A small network was shown many inputs. Here are its activations along a few directions, one row for each input.
In each table, some parts of the input vary, and every possible input appears once, in random order.
A made-up example of a description, with smaller parts first: one of 3 separate values, together with either a single point or one of 11 places around a ring or (one of 5 places around a ring, together with one of 6 places along a line).
Shared parts are said once, and a part with two or three values counts as separate values.

Other details of the inputs vary at random and push rows far along two fixed directions, the same in every table; ignore that.
These rows show it; all are for the same input, with only those details redrawn:
[-4.102 1.217 -0.383 0.631 -0.835 2.330 3.565 2.374 -4.785 -1.601 -0.883 -0.511]
[-0.737 0.293 -0.584 2.944 0.786 -1.426 3.633 -1.574 -0.679 -0.213 1.382 1.135]
[2.171 0.060 0.872 1.040 1.111 -2.109 -4.114 -3.097 3.534 1.609 0.716 3.226]
[-1.306 0.719 0.308 0.290 -0.251 0.797 -0.900 0.598 -1.134 -0.257 -0.562 1.082]
[0.882 0.079 0.069 2.205 0.954 -1.966 -0.031 -2.377 1.429 0.800 1.134 2.322]
[2.731 0.134 1.491 -0.504 0.916 -1.217 -7.106 -2.292 3.713 2.079 -0.051 3.608]
[0.179 0.253 0.378 1.134 0.618 -0.815 -0.760 -1.259 0.429 0.512 0.355 2.046]
[-1.235 0.648 0.427 0.269 -0.176 0.564 -0.207 0.451 -1.335 -0.145 -0.303 1.300]

A family of inputs:
R1: [-0.770 0.430 -1.068 3.848 0.294 -1.747 4.763 -0.779 -1.807 -0.238 2.551 0.396]
R2: [0.036 -1.359 0.413 -2.187 -1.468 1.084 1.838 3.359 -1.391 -0.511 -2.257 -1.129]
R3: [2.223 -1.562 0.307 0.136 -0.251 -2.575 3.313 0.435 0.097 0.217 0.019 -0.812]
R4: [-2.173 0.061 -0.894 -5.296 -2.103 4.308 -0.861 1.215 -1.290 -1.059 -0.359 -4.670]
R5: [3.279 -1.615 0.537 0.607 1.557 -3.585 -0.972 -2.820 1.930 0.154 1.059 1.794]
R6: [3.310 -0.058 1.206 -0.037 0.677 -0.777 -7.270 -1.438 3.793 2.323 0.508 3.754]
R7: [-0.277 -1.516 -0.052 -1.984 -0.832 1.774 -2.154 2.568 -1.211 -0.985 -1.310 0.672]
R8: [-0.298 -1.731 -1.603 3.631 0.537 -2.874 7.329 -0.430 -2.166 -1.468 2.224 -0.662]
R9: [1.243 -1.189 0.224 0.492 0.306 -2.940 5.942 -0.507 -0.910 -0.758 -0.259 -1.208]
R10: [0.154 0.404 0.303 1.275 0.484 -0.774 -0.381 -1.254 0.387 0.478 0.409 1.955]
R11: [1.892 -1.694 0.254 -0.226 0.017 -2.344 3.792 -0.452 0.579 0.023 -1.042 -0.188]
R12: [0.434 -1.007 -1.074 -3.323 -0.922 2.179 -1.268 -1.552 2.381 0.770 0.755 -2.788]
R13: [-0.353 -0.585 -1.484 -3.272 -1.534 2.829 -0.613 0.530 0.205 0.072 1.207 -4.152]
R14: [-1.896 1.988 -0.485 2.233 1.095 0.116 2.029 0.308 0.201 -0.458 -0.527 -1.129]
R15: [-2.710 2.906 0.359 -0.092 0.311 1.853 -0.092 2.253 -2.248 -1.071 -1.856 -2.272]
R16: [-1.568 2.725 0.671 -0.496 -0.552 2.773 -3.806 3.353 -0.993 -0.389 -1.838 -1.977]
R17: [-1.637 -0.820 -1.474 -4.141 -1.955 4.342 -1.051 1.960 0.080 0.183 0.315 -3.796]
R18: [-1.232 2.562 1.104 -1.291 -0.663 3.767 -5.885 3.749 0.484 0.356 -2.667 -0.817]
R19: [2.057 -2.187 -0.537 2.004 1.376 -3.310 2.342 -2.854 1.947 -0.202 1.214 1.717]
R20: [-0.294 0.844 0.715 0.111 0.502 -0.260 -1.075 -0.470 -1.240 -0.222 0.065 1.104]
The inputs of R2 and R3 match in every part but one. If R7 is changed in the same way as R2 into R3, which row does it become? -> R8
What is each input in this table made of? -> one of 4 separate values, together with either a single point or one of 4 places along a line
A walk changes only the place on the line of 4. It starts at R15 and steps to R20. List the rest of the walk in order. -> R5, R9
Which other rows agree with R19 in the choice among 4 separate values? List them by row number. -> R10, R11, R12, R14

A family of inputs:
R21: [1.839 0.474 1.928 -1.321 0.285 -0.467 -7.080 -1.171 1.834 1.271 -0.719 3.096]
R22: [2.052 0.121 -0.471 3.460 2.123 -3.112 1.730 -2.752 3.308 1.063 1.419 1.056]
R23: [-1.035 -0.028 -0.429 -0.280 -0.704 0.481 3.072 1.059 -1.430 -0.485 -0.639 -1.243]
R24: [2.762 -1.375 0.145 0.545 0.297 -1.944 -0.268 -1.070 2.456 1.084 0.790 0.473]
R25: [-0.564 0.359 -1.321 2.248 0.728 -1.247 6.654 -1.075 -0.526 -0.091 1.286 -2.113]
R26: [4.266 -0.942 1.423 -1.290 0.394 -2.197 -5.138 -1.956 4.148 1.879 0.151 1.352]
R27: [1.046 -0.623 -0.490 0.680 0.421 -2.147 2.995 -1.345 0.338 0.383 0.915 -0.554]
R28: [-0.519 -0.767 -0.568 -1.545 -0.414 0.546 1.058 -0.517 -0.602 -0.285 0.411 -0.798]
R29: [0.167 -0.028 0.558 -1.586 -0.650 0.356 -0.522 0.574 -0.143 0.084 -0.835 -0.484]
R30: [-1.855 0.617 0.165 0.937 -0.256 0.477 2.073 1.017 -3.002 -1.043 -0.159 0.454]
R31: [2.583 0.071 1.573 -0.697 0.814 -1.466 -4.745 -1.023 2.352 0.721 -0.756 1.712]
R32: [-3.476 0.490 -0.843 1.526 -0.649 1.420 4.547 2.163 -4.083 -1.712 -0.074 0.207]
R33: [-2.068 0.598 -1.006 0.121 -0.515 1.587 4.004 1.734 -1.647 -0.667 -0.376 -2.219]
R34: [-0.916 1.359 0.300 0.725 -0.029 0.703 -1.619 0.433 -0.986 0.272 0.087 0.370]
R35: [1.302 -0.656 0.080 -0.238 -0.115 -0.438 0.125 -0.250 1.214 0.731 -0.289 -0.110]
R36: [1.748 -1.585 -0.434 -1.024 0.033 -0.484 -1.857 -1.291 1.837 0.579 0.869 0.101]
R37: [0.237 -0.639 0.310 -2.981 -0.832 1.655 -3.433 0.022 0.687 0.418 -0.602 -0.099]
R38: [-0.899 0.935 -0.150 -1.013 -0.644 1.355 0.191 1.644 -1.155 -0.398 -0.632 -2.322]
R39: [3.204 -0.189 1.480 0.143 0.967 -1.620 -6.452 -2.404 4.180 2.124 0.249 3.892]
R40: [1.441 -0.293 -0.632 0.620 0.911 -1.386 0.695 -3.283 2.809 0.998 2.063 -0.522]
R41: [-1.635 0.735 0.947 -1.895 -0.906 2.171 -2.129 2.381 -1.745 -0.964 -2.489 -0.173]
R42: [-0.364 -0.351 -0.794 3.073 1.077 -2.005 5.037 -0.928 -0.487 -0.462 0.600 0.295]
R43: [1.401 -1.420 -0.386 -0.314 0.188 -1.119 0.251 -1.647 1.037 0.365 1.482 -0.035]
R44: [-0.826 0.180 -0.568 1.970 0.655 -1.266 4.163 -0.681 -1.460 -0.866 -0.037 0.020]
R45: [2.064 -0.796 1.155 -4.032 -0.733 0.869 -6.952 -0.507 2.408 0.786 -0.383 0.422]
R46: [-2.886 0.582 -0.045 -4.043 -1.926 4.763 -2.648 3.062 -1.518 -0.929 -1.669 -2.003]
R47: [-0.773 0.273 -1.330 0.864 -0.266 0.589 3.522 1.392 -1.100 -0.483 0.421 -2.117]
R48: [1.755 0.535 0.773 0.619 0.577 -0.552 -5.618 -0.775 2.766 1.451 0.325 2.228]
R49: [1.564 -1.244 -1.058 4.940 2.191 -4.536 6.037 -2.888 1.106 0.015 2.445 0.974]
R50: [0.048 0.117 0.183 1.308 0.804 -1.538 1.910 -0.873 -0.565 -0.456 -0.107 0.340]
R51: [-0.394 0.955 -0.570 2.738 0.964 -1.687 2.915 -0.775 -0.275 -0.470 0.814 -0.786]
R52: [-1.009 0.540 0.927 -1.207 -0.694 2.115 -3.222 2.164 -1.635 -0.659 -1.338 1.411]
R53: [-3.964 2.190 0.623 -0.831 -1.207 3.155 -0.455 2.845 -3.615 -1.096 -1.535 -0.654]
R54: [1.805 -1.461 -0.002 -1.618 -0.272 -0.199 -3.206 -1.646 2.769 1.016 0.432 0.760]
R55: [0.366 0.129 0.228 1.201 0.430 -0.552 -0.549 -0.055 -0.427 -0.117 0.508 1.987]
R56: [-3.816 1.965 0.299 -0.977 -1.316 3.861 -0.936 3.545 -3.064 -1.079 -1.841 -0.250]
R57: [-0.902 0.006 -1.049 -0.056 -0.103 0.724 1.672 -0.570 -0.605 -0.684 1.203 -2.106]
R58: [-0.055 -0.662 -0.743 3.099 1.034 -1.889 5.009 -0.408 -0.476 -0.596 0.763 0.183]
R59: [2.699 -1.155 0.030 -1.017 0.660 -1.794 -2.179 -3.076 2.900 1.123 1.450 0.874]
R60: [-2.963 0.632 -0.340 -4.410 -2.233 5.815 -3.239 4.391 -2.835 -1.235 -1.994 -2.852]
R61: [1.156 -1.614 -0.615 -1.135 -0.327 0.002 -1.176 -0.941 1.514 0.696 0.648 0.137]
R62: [-3.953 2.181 0.840 -2.336 -1.388 3.933 -1.200 3.973 -3.517 -1.600 -2.979 -2.150]
R63: [-0.013 0.100 -0.422 3.009 0.961 -2.153 3.228 -2.168 -0.260 0.281 1.309 1.868]
R64: [-0.357 0.980 0.206 -0.467 -0.110 1.401 -2.924 2.040 -0.050 -0.273 -1.340 -0.377]
R65: [1.637 -0.999 0.353 -1.132 -0.403 -0.242 -1.872 0.423 1.460 1.044 -0.414 0.258]
R66: [-0.774 -0.511 -0.826 3.586 1.092 -2.310 6.951 -0.440 -1.710 -1.238 1.253 -0.572]
R67: [-1.548 -0.109 0.421 -1.942 -1.442 1.858 1.284 3.225 -2.858 -1.087 -1.233 -2.101]
R68: [0.424 0.321 0.148 1.977 0.529 -1.489 0.294 -1.573 0.654 0.593 0.545 2.171]
The inputs of R45 and R26 match in every part but one. If R40 is changed in the same way as R45 into R26, which row does it become? -> R25
The inputs of R59 and R27 match in every part but one. If R36 is changed in the same way as R59 into R27, which row does it become? -> R24
What is each input in this table made of? -> one of 4 places along a line, together with either one of 4 separate values or one of 8 places around a ring
Change only the choice among 4 separate values in R53. List by row number the other rows that result. -> R34, R48, R56
Which other rows agree with R49 in the place on the line of 4? List them by row number. -> R22, R31, R41, R42, R44, R50, R51, R58, R62, R64, R66
Change only the choice among 4 separate values in R25. List by row number the other rows that result. -> R33, R38, R47
